Each row below holds a small network's activations on one input, seen along a few directions.
Each table varies a few parts of the input and shows all the possible inputs, shuffled.
Descriptions start from the smaller parts, as in this example, which fits no table here: one of 3 separate values, together with either a single point or one of 9 places around a ring or (one of 4 places along a line, together with one of 8 places around a ring).
Shared parts are said once, and a part with two or three values counts as separate values.
In the rows, 100 means zero.

Other details of the inputs shift rows strongly along three fixed directions, in all tables alike. That doesn't count.

A family of inputs:
r1: 124	100	75	122	85	82	95	78	149	115	35	79
r2: 107	84	78	145	120	112	104	72	119	120	21	72
r3: 110	121	90	96	115	134	79	117	118	88	127	95
r4: 74	81	122	90	122	101	102	80	50	90	123	100
r5: 91	117	69	108	113	142	90	104	126	91	69	81
r6: 96	91	115	82	87	85	100	112	80	101	142	119
r7: 107	110	96	94	106	105	83	124	107	102	126	104
r8: 112	118	84	102	113	120	86	110	132	99	79	83
r9: 107	96	99	105	78	89	121	84	97	94	74	91
r10: 93	89	119	67	92	102	105	108	74	91	149	118
r11: 84	81	103	95	77	95	124	96	74	95	112	90
r12: 94	82	103	86	78	92	135	88	75	93	78	88
r13: 89	93	102	100	79	80	105	92	98	109	94	105
r14: 112	119	125	80	104	91	67	118	115	102	150	145
r15: 75	89	111	82	85	94	128	102	64	98	101	89
r16: 80	124	72	102	118	145	88	118	105	94	93	77
r17: 104	89	113	95	67	52	106	83	94	121	99	107
r18: 81	121	78	97	126	154	86	138	102	83	118	92
r19: 89	110	77	105	115	153	98	114	116	77	96	79
r20: 100	88	111	97	74	75	116	94	82	104	113	97
r21: 102	91	104	90	80	82	101	83	103	107	99	107
r22: 98	98	125	87	134	95	106	97	67	98	158	132
r23: 98	86	132	98	122	101	97	96	70	115	122	121
r24: 138	114	117	100	89	63	68	107	134	109	120	150
r25: 102	131	95	87	124	135	74	125	116	92	118	106
r26: 111	105	104	111	82	66	94	103	119	114	81	117
r27: 101	112	66	113	115	132	96	121	121	95	72	65
r28: 111	98	120	110	120	76	110	79	86	102	129	127
r29: 66	70	103	104	125	129	127	83	47	71	99	66
r30: 93	86	104	83	90	100	119	95	94	98	91	82
r31: 81	77	112	77	80	108	131	90	62	85	127	93
r32: 81	88	100	88	85	100	130	104	66	93	96	85
r33: 86	107	84	86	121	149	90	120	113	86	111	84
r34: 118	88	104	111	64	51	105	69	125	117	56	113
r35: 109	128	82	119	104	101	67	111	138	110	88	113
r36: 124	115	120	99	83	74	83	100	111	101	127	142
r37: 103	84	117	104	124	89	92	92	75	91	113	109
r38: 83	75	121	96	122	94	109	85	62	90	104	94
r39: 112	113	86	113	101	94	89	110	130	111	71	85
r40: 100	87	61	129	92	102	111	97	140	106	24	58
r41: 132	109	113	123	116	45	83	68	124	126	98	142
r42: 107	89	102	104	79	66	108	95	110	115	77	91
r43: 106	126	77	119	109	122	85	118	121	94	89	89
r44: 66	73	105	93	128	114	148	80	58	91	96	78
r45: 86	93	107	98	83	98	113	104	82	93	118	103
r46: 101	129	89	88	120	135	72	113	115	97	120	96
r47: 107	118	107	114	152	153	64	119	93	99	144	117
r48: 115	100	76	129	91	87	95	106	140	106	52	93
r49: 74	81	100	87	80	95	118	91	75	104	106	89
r50: 80	130	83	87	127	152	76	128	97	94	135	85
r51: 115	80	100	97	76	74	120	86	106	104	72	89
r52: 100	72	99	121	119	115	118	87	82	108	65	84
r53: 143	125	116	104	89	68	69	100	128	109	124	134
r54: 121	129	115	89	96	82	66	101	115	110	128	139
r55: 111	96	110	94	81	78	107	96	101	99	96	120
r56: 107	129	84	119	110	120	73	124	126	93	109	109
r57: 110	90	107	88	82	82	117	92	92	100	91	96
r58: 130	115	114	110	79	57	84	100	112	114	116	124
r59: 63	79	102	77	89	122	142	95	67	84	85	75
r60: 83	84	97	102	84	90	121	100	99	102	75	87
Each input here is: one of 4 places along a line, together with either one of 3 separate values or (one of 2 separate values, together with one of 6 places around a ring).
Changing only the place on the line of 4 turns r17 into r7. The same change can be made to r1. Which row results?
Answer: r51
Changing only the place on the line of 4 turns r35 into r18. The same change can be made to r41. Which row results?
Answer: r22
Which other rows does r22 become when the choice among 3 separate values takes its other values? List them by row number.
Answer: r37, r52
Which other rows does r30 become when the choice among 2 separate values takes its other values? List them by row number.
Answer: r42

A family of inputs:
r61: 91	65	129	105	106	77	119	61	68	115	77	116
r62: 145	127	99	111	103	79	67	111	161	108	95	129
r63: 56	116	83	85	119	170	97	129	70	81	127	68
r64: 104	126	65	126	106	116	79	111	141	111	71	88
r65: 126	110	70	114	110	122	85	113	147	93	64	84
r66: 69	101	87	74	123	181	106	124	81	67	134	67
r67: 81	73	66	116	84	111	135	99	99	102	25	43
r68: 135	127	136	81	86	70	63	104	105	102	163	157
r69: 102	71	122	102	113	63	120	58	68	113	90	93
r70: 72	113	125	63	100	99	88	122	63	97	178	132
r71: 94	110	93	102	103	117	77	122	108	103	116	96
r72: 104	67	120	129	107	67	132	73	62	98	92	109
r73: 137	130	83	117	101	96	71	100	157	105	89	118
r74: 87	82	114	92	71	63	128	96	81	113	88	97
r75: 97	82	111	84	70	69	132	76	88	92	90	104
Describe the family of inputs behind these rows.
Answer: either one of 3 separate values or (one of 2 separate values, together with one of 6 places around a ring)
